These are the activations of a small neural network, seen along a few directions. Each row is one input.
Each table varies a few parts of the input and shows all the possible inputs, shuffled.
A made-up example of a description, with smaller parts first: one of 8 places around a ring, together with either a single point or one of 9 places around a ring or (one of 3 separate values, together with one of 6 places along a line).
Shared parts are said once, and a part with two or three values counts as separate values.

Other details of the inputs shift rows strongly along two fixed directions, in all tables alike. That doesn't count.

Rows:
row 1: [-42 -12 -21  25 -33   5 -15 -10  -3  32  -1   2   4]
row 2: [-42 -10   6  30 -22  13 -39 -13 -19  19 -27  -6 -13]
row 3: [ 39  54  31 -79  43  19  69  92  -7 -68  83 -48   7]
row 4: [ 34  -2   4   4  31 -10  -3 -23  11 -22 -10  19  -4]
row 5: [ -2  -5  11  11   9   1 -18 -10  -2   1 -12  13  -4]
row 6: [ 42   9   5   5  36  -4   8 -18  12 -21  -8  23  -1]
row 7: [ 46   4 -17  -6   6 -17  27 -14  19  -6  -8  20   8]
row 8: [  0  -6  13  10   6   2 -17  -8   1   4 -19   6  -6]
row 9: [ 41  -6  -4 -20  10 -34  15  -9  13  -3  -8  28  11]
row 10: [-39 -28 -12  24 -46  -8 -20  -5  -7  35 -13  -3   2]
row 11: [ 43  10 -23 -11  10  -9  29 -27  15  -7  -9  16   5]
row 12: [-58   6  19 -19  -1  32  -7  50 -10  -3  46 -62  -6]
row 13: [ 40 -11 -12  -4  -3 -30  18 -10  10  -7  -6  26  11]
row 14: [-36  -2   5  30 -23  16 -28  -3 -18  19 -20  -4 -13]
row 15: [-16  -1 -26  11 -16   5  -1 -27   0  17  -5   8   3]
row 16: [ 37  -9  -2 -17   3 -32  12 -10  14   4 -17  22   8]
row 17: [-85   9  19  -5 -13  46 -14  57 -18  15  48 -69  -6]
row 18: [ -1   1   7  12   3   2 -17 -12 -11  -7 -15  10  -6]
Description of these inputs: one of 2 separate values, together with either one of 4 places along a line or one of 5 places along a line.
Q: Changing only the choice among 2 separate values turns row 11 into row 15. The same change can be made to row 16. Which row results?
A: row 9
Q: Change only the place on the line of 5 in row 18. List by row number the other rows that result.
A: row 3, row 4, row 5, row 6

Rows:
row 19: [ 52   4  -4 -32  16 -12  53  23  27 -26  32 -13  18]
row 20: [ 88   4  25 -31  46 -47  24  -2   8 -59  -9  47   5]
row 21: [-109  -14  -18   15  -57   15  -30   14  -15   38   33  -41    0]
row 22: [-53  -3  36 -45  -5  15   1  79 -32 -18  57 -53  14]
row 23: [-57   7  -4 -46   6  26  24  48  -1   8  80 -54  25]
row 24: [-47  37  25  -7   8  59  18  65 -29 -27  60 -61 -13]
row 25: [-62   5  -1  39 -17  45 -32 -20 -40  14  -7 -14 -10]
row 26: [ 42 -22  30   4  15 -22   0   9   3 -20 -20  23   6]
row 27: [  7 -22 -40  52 -40 -32 -28 -81   4  24 -66  49  -7]
row 28: [-92  -2  -3  -2 -64  21 -23  33 -37  49  21 -30  14]
row 29: [ 10  -5 -10  64  16   1 -60 -67   8   8 -70  51 -20]
row 30: [-39   1  -6 -14 -17  11  19  46   5   0  52 -45   7]
row 31: [ 15 -15 -10  63  -1  17 -32 -83 -14  11 -64  53 -23]
row 32: [-49   8 -10 -17   6  17  10  47   4  10  70 -37  11]
row 33: [ 54  13  39 -40  46  -6  27  36  18 -34  20 -31  -2]
row 34: [ 34  -9 -25 -12   5 -22  20 -29  14  -9  -1  17  19]
row 35: [ -1  38  34 -74  41  47  34  73   2 -48  68 -64  -2]
row 36: [108  18   2 -56  22 -30  60   3  15 -32   2  43  16]
row 37: [-17 -23 -35  44 -26 -17 -27 -36   6  25 -19  23  -1]
row 38: [ 43   1 -20   6  -7 -19  26 -11  15 -14 -14   9   1]
row 39: [ 14 -24 -45  65 -36 -28 -32 -69   3  26 -65  48  -8]
row 40: [  4   4  23 -29  26  -3  -6  11  -3 -11  10 -28   0]
row 41: [ -1  22  -5 -36  -1 -10  26  17   0  -2  10 -11  -1]
row 42: [-52  -5  -1  27 -52   4 -22  15 -17  43  -8   4   1]
row 43: [ 60  10   1   7  47  -4 -12 -59  16 -26 -51  44   0]
row 44: [ 53  -8 -23 -17  -9 -16  31 -22  13 -12 -12  12   4]
row 45: [-14 -38  18  50 -14 -21 -46 -19  -9  13 -47  38  -7]
row 46: [-96 -28 -16   3 -56  26 -20  20 -12  43  35 -48   2]
row 47: [ 15 -38   6  38   4 -21 -52 -73   8  28 -71  38 -21]
row 48: [ 62  11   8  25  47  -4 -12 -45  26 -28 -51  44 -12]
row 49: [-22 -15  11  30   0 -17 -54 -43  -1  20 -41  12 -20]
row 50: [-57   1  11  53 -21  50 -28  -4 -28  18  -8 -21 -16]
row 51: [  5  19  -4 -13 -18  -8  11  35 -12   4  21   6   8]
row 52: [ 84  10  -8 -24  59 -26  52 -10  44 -32  19  32  17]
row 53: [ 17 -22 -17  39 -20 -20 -12 -50  12  42 -73  38  -5]
row 54: [-17 -15 -25  18 -24 -13 -18 -46  -7  41 -53  23   2]
row 55: [ 32  18  -8 -42  40 -14  41   6  26 -24  48   6  16]
row 56: [ 12  -6 -17  32 -33 -33 -24 -54  -5  29 -52  66   1]
row 57: [ 50   9  29 -37  38 -22  23  55  -4 -54  32   3   6]
row 58: [ 52  12   3 -44  45  -4  60  29  36 -24  51 -10  24]
row 59: [  5  18  25  -7  27  31  -1  21  10 -20   5 -25  -4]
row 60: [ 49  -5 -16   3 -12 -15  29 -11  17  -7 -17   4   7]
row 61: [102  30 -13 -42  45 -35  57   5  22 -37  -6  30   3]
row 62: [-55 -16 -28  16 -53   7 -16 -12 -18  30  -6 -24   7]
row 63: [102  12  -8 -54  36 -29  61 -13  25 -27 -18  31   4]
row 64: [ -7  52  31 -62  43  34  24  63   0 -53  63 -53  -3]
row 65: [  6  26  44 -55  40   9  27  78   5 -37  59 -65  -6]
row 66: [-83  -6   9  13 -67  25 -19  46 -25  54  18 -34   8]
row 67: [-61  11  -3  55 -16  44 -38  -2 -37  11   1 -12 -23]
row 68: [-105   -5   23   11  -22   28  -55   52  -26   31   33  -70  -19]
row 69: [-104  -27  -12    3  -33   33  -23   15   -4   54   43  -38    6]
row 70: [ 88  42   7 -11  57   0  40 -27  -1 -65  -2  35 -10]
row 71: [  5 -22 -24  54 -21 -25 -26 -64  10  44 -82  52 -13]
row 72: [-66 -45  20  21 -36   6 -50   8 -26  28 -13  -2  -7]
Q: What is each input in this table made of?
A: one of 6 places around a ring, together with either one of 4 places along a line or one of 5 places along a line
Q: Changing only the place on the ring of 6 turns row 37 into row 21. The same change can be made to row 57. Which row results?
A: row 20
Q: Changing only the place on the ring of 6 turns row 59 into row 43. The same change can be made to row 66. Which row results?
A: row 28
Q: List by row number the other rows that have the place on the ring of 6 in common with row 31.
A: row 35, row 36, row 44, row 46, row 47, row 63, row 69, row 72
Q: A walk changes only the place on the line of 4. It starts at row 22 and steps to row 40. List the rest of the walk in order.
A: row 43, row 25
Q: A walk changes only the place on the line of 5. It starts at row 51 and steps to row 61. List the rest of the walk in order.
A: row 39, row 37, row 32
